A small network was trained on invented records. Each row is its activation on one of them, seen along a few directions.
After each row come some of the record's fields: P, Y, D, T.
Other fields move the rows too, some of them a lot.
In the rows, zero is written as 500.
Random noise pushes rows far along 7 fixed directions. That doesn't count. These rows show it; they differ only by the noise:
[348 246 646 558 313 264 261 644 485 485 419 578 738 564 377 199 344 540
 294 894 393 640]
[469 898 405 625 460 460 610 318 917 408 311 419 773 692 613 304 412 539
 214 356 419 470]
[741 718 519 858 387 400 714 299 702 365 777 420 679 634 562 494 281 405
 202 172 746 136]
[481 851 398 510 291 457 644 484 695 539 420 620 784 704 369 428 348 527
 369 560 341 576]
[368 410 452 349 550 556 462 714 460 563 433 860 670 564 451 413 309 690
 613 862 298 694]
[407 399 625 594 202 141 363 512 499 414 491 578 912 592 324 202 247 508
 208 735 457 575]
[455 398 569 646 501 491 427 564 711 528 393 452 499 627 584 317 496 552
 350 667 439 527]
[565 532 523 683 662 670 515 618 587 373 698 659 586 396 476 580 669 317
 533 539 449 360]
[563 316 578 649 484 540 560 620 624 623 540 549 382 651 519 474 536 556
 520 672 472 525]

[530 589 420 499 487 633 462 578 472 560 440 465 373 510 372 595 599 424
 513 558 484 507] : {P: p9, Y: y2, D: d3, T: t1}
[453 681 333 283 525 551 718 417 537 625 327 623 510 656 545 551 390 709
 666 439 408 682] : {P: p9, Y: y2, D: d4, T: t1}
[475 672 350 307 487 362 684 325 412 389 504 713 782 540 459 527 268 664
 581 371 527 589] : {P: p9, Y: y2, D: d3, T: t1}
[374 608 490 323 376 369 495 432 488 482 341 597 762 582 538 326 182 690
 415 572 423 596] : {P: p10, Y: y3, D: d4, T: t4}
[499 281 600 527 558 554 296 658 337 473 638 586 417 424 540 510 399 458
 465 669 561 381] : {P: p6, Y: y3, D: d5, T: t4}
[487 500 474 461 351 371 586 545 461 563 602 581 648 525 382 500 529 372
 567 474 515 557] : {P: p14, Y: y3, D: d4, T: t5}
[483 720 542 370 389 517 706 429 465 664 583 526 450 592 604 627 388 588
 610 385 472 508] : {P: p10, Y: y3, D: d5, T: t1}
[537 406 598 700 819 470 431 365 574 155 629 433 585 266 703 475 738 371
 458 259 656 297] : {P: p10, Y: y2, D: d3, T: t1}
[463 359 507 521 434 393 389 538 548 494 356 471 572 552 397 341 486 511
 409 608 465 600] : {P: p14, Y: y2, D: d4, T: t5}
[489 460 550 556 541 465 426 449 564 405 472 357 465 429 560 474 645 410
 465 421 527 433] : {P: p10, Y: y3, D: d3, T: t4}
[387 393 557 540 448 307 369 478 528 470 507 399 635 500 636 278 293 499
 305 457 616 440] : {P: p14, Y: y2, D: d2, T: t5}
[508 396 514 383 535 377 591 427 299 475 651 679 558 456 521 556 326 621
 590 431 566 519] : {P: p6, Y: y1, D: d2, T: t1}
[531 431 537 504 404 522 540 535 500 601 439 455 388 639 557 490 342 639
 459 590 484 515] : {P: p10, Y: y1, D: d4, T: t4}
[467 664 326 430 471 592 529 613 441 555 598 542 543 434 449 569 447 335
 530 423 554 429] : {P: p14, Y: y2, D: d6, T: t5}
[431 272 488 519 822 443 339 384 579 302 367 399 466 416 737 302 508 668
 417 401 621 499] : {P: p14, Y: y1, D: d3, T: t3}
[623 520 589 605 201 363 626 500 567 615 523 520 551 620 252 540 663 403
 465 622 380 624] : {P: p6, Y: y1, D: d1, T: t4}
[624 532 622 534 499 455 744 448 471 446 713 733 606 415 337 720 842 382
 799 437 412 570] : {P: p10, Y: y3, D: d2, T: t1}
[530 530 414 557 676 568 542 444 698 510 420 447 439 551 721 468 473 576
 397 385 562 414] : {P: p6, Y: y1, D: d1, T: t4}
[619 443 480 567 525 532 560 467 519 500 525 478 396 569 454 547 504 555
 525 468 601 498] : {P: p14, Y: y2, D: d3, T: t3}
[434 430 639 643 443 374 462 392 774 633 278  92 305 657 703 338 715 511
 351 455 505 555] : {P: p10, Y: y2, D: d1, T: t1}
[499 453 615 592 419 476 404 607 393 485 689 480 536 394 511 531 458 350
 418 517 593 341] : {P: p10, Y: y2, D: d6, T: t4}
[520 528 373 376 495 536 591 502 411 591 536 530 391 579 492 573 362 589
 608 468 590 531] : {P: p14, Y: y3, D: d3, T: t3}
[432 451 606 474 335 363 428 540 397 541 490 468 549 524 401 433 493 495
 444 618 458 563] : {P: p10, Y: y2, D: d4, T: t1}
[347 635 379 188 506 637 629 594 421 635 373 817 541 517 334 675 678 624
 892 720 165 862] : {P: p13, Y: y2, D: d2, T: t4}
[345 578 489 478 416 546 144 590 380 384 383 359 561 369 328 395 391 379
 227 706 424 495] : {P: p14, Y: y1, D: d6, T: t3}
[614 241 534 542 412 507 570 593 418 720 637 446 225 633 531 559 367 541
 576 505 673 432] : {P: p14, Y: y3, D: d4, T: t5}
[337 455 427 314 444 471 344 596 463 554 227 551 545 587 388 349 423 681
 482 798 333 801] : {P: p14, Y: y1, D: d3, T: t3}
[408 509 430 358 582 690 373 574 294 461 481 592 409 331 394 628 541 520
 619 626 374 549] : {P: p13, Y: y1, D: d6, T: t4}
[497 609 516 399 151 381 704 519 612 788 309 501 483 762 303 513 624 545
 619 616 296 785] : {P: p10, Y: y3, D: d4, T: t4}
[413 581 358 441 670 577 425 551 589 398 442 511 565 386 499 488 684 361
 551 436 459 507] : {P: p14, Y: y3, D: d3, T: t5}
[444 701 457 400 586 457 559 424 447 280 653 776 878 335 500 564 421 424
 533 381 445 453] : {P: p6, Y: y2, D: d2, T: t4}
[681 479 605 638 368 308 729 255 568 481 603 329 414 607 496 596 633 530
 497 253 615 472] : {P: p10, Y: y1, D: d3, T: t1}
[588 413 486 582 739 473 619 348 720 355 449 561 631 460 590 471 733 551
 606 329 469 573] : {P: p14, Y: y1, D: d1, T: t5}
[622 420 579 548 284 563 534 640 427 683 569 453 218 570 289 675 639 420
 610 658 452 514] : {P: p10, Y: y3, D: d3, T: t4}
[573 363 535 564 626 510 503 455 466 390 557 529 506 441 458 521 548 494
 532 454 577 475] : {P: p14, Y: y2, D: d4, T: t3}
[408 520 517 461 523 422 426 458 575 352 402 557 722 397 389 437 747 354
 488 593 327 613] : {P: p6, Y: y3, D: d1, T: t4}
[425 392 547 439 573 521 425 610 405 445 543 608 517 327 320 578 825 376
 682 657 328 682] : {P: p14, Y: y1, D: d2, T: t3}
[579 579 529 620 241 342 660 474 656 592 524 434 600 634 292 513 728 337
 466 429 468 590] : {P: p14, Y: y2, D: d4, T: t5}
[505 112 632 487 543 230 515 504 350 447 704 639 661 379 528 479 570 484
 680 505 602 519] : {P: p10, Y: y3, D: d1, T: t4}
[463 191 678 509 481 486 427 671 334 534 695 571 401 317 359 604 909 258
 716 660 423 557] : {P: p9, Y: y3, D: d4, T: t4}
[410 646 433 387 837 687 498 494 401 365 634 637 561 329 805 570 251 581
 569 338 587 284] : {P: p10, Y: y2, D: d2, T: t1}

Here are new rows. What are their fields?
[756 357 575 668 282 344 718 450 387 559 802 461 405 622 458 646 348 504
 495 352 746 331] : {P: p10, Y: y1, D: d3, T: t4}
[595 581 409 425 415 257 800 188 438 385 615 632 733 565 422 590 438 619
 635 200 626 538] : {P: p13, Y: y3, D: d3, T: t4}
[558 522 633 594 330 473 524 545 501 509 582 461 501 463 302 583 781 280
 544 542 404 494] : {P: p10, Y: y3, D: d4, T: t4}
[455 510 382 385 574 422 486 462 474 467 435 589 679 498 480 427 405 613
 513 512 494 612] : {P: p14, Y: y1, D: d1, T: t3}
[422 365 532 521 511 543 324 640 418 509 519 446 442 453 541 458 451 421
 414 617 542 419] : {P: p9, Y: y2, D: d4, T: t4}
[582 636 449 609 567 516 565 372 623 389 530 396 518 504 524 528 608 433
 438 297 598 430] : {P: p14, Y: y2, D: d3, T: t3}
[553 451 591 656 550 678 282 568 414 468 551 317 277 423 608 506 336 478
 294 605 583 259] : {P: p10, Y: y1, D: d1, T: t1}
[401 257 611 466 473 304 394 479 566 412 309 551 700 473 390 294 688 552
 508 664 317 787] : {P: p14, Y: y1, D: d4, T: t5}
[434 653 401 423 516 491 482 370 666 456 253 421 560 612 637 395 328 642
 340 449 471 546] : {P: p6, Y: y2, D: d3, T: t4}
[522 536 496 564 322 481 454 501 582 546 324 373 464 630 393 429 478 510
 318 596 433 552] : {P: p9, Y: y1, D: d4, T: t4}
[275 713 540 476 503 411 267 421 606 270 251 384 815 408 541 247 553 443
 223 557 339 565] : {P: p10, Y: y1, D: d4, T: t1}
[516 571 536 400 341 430 644 457 444 633 489 552 475 606 452 549 390 616
 599 527 463 587] : {P: p10, Y: y3, D: d2, T: t1}
[468 399 551 379 445 383 650 574 399 515 560 786 711 445 324 586 701 447
 803 597 331 728] : {P: p10, Y: y2, D: d4, T: t4}
[496 529 431 368 556 559 569 501 430 488 485 612 521 493 551 565 329 662
 584 488 475 515] : {P: p10, Y: y1, D: d6, T: t4}
[530 494 596 535 108 471 554 550 581 828 362 241 174 775 267 549 663 465
 488 727 387 716] : {P: p14, Y: y3, D: d2, T: t3}
[444 835 444 580 532 539 472 410 812 356 360 422 725 462 514 407 691 341
 346 375 379 500] : {P: p14, Y: y2, D: d2, T: t5}
[366 660 435 403 583 560 426 541 497 431 513 584 642 346 537 500 574 377
 517 448 450 462] : {P: p9, Y: y3, D: d6, T: t4}
[497 591 328 289 464 507 567 533 278 560 606 649 533 514 373 616 254 560
 624 473 578 511] : {P: p14, Y: y3, D: d3, T: t3}
[539 184 601 690 484 358 383 503 546 477 560 281 422 436 491 383 697 304
 400 488 646 416] : {P: p14, Y: y3, D: d1, T: t5}
[473 580 386 494 700 663 436 557 599 363 428 545 575 323 473 497 766 364
 541 476 414 533] : {P: p14, Y: y1, D: d6, T: t5}
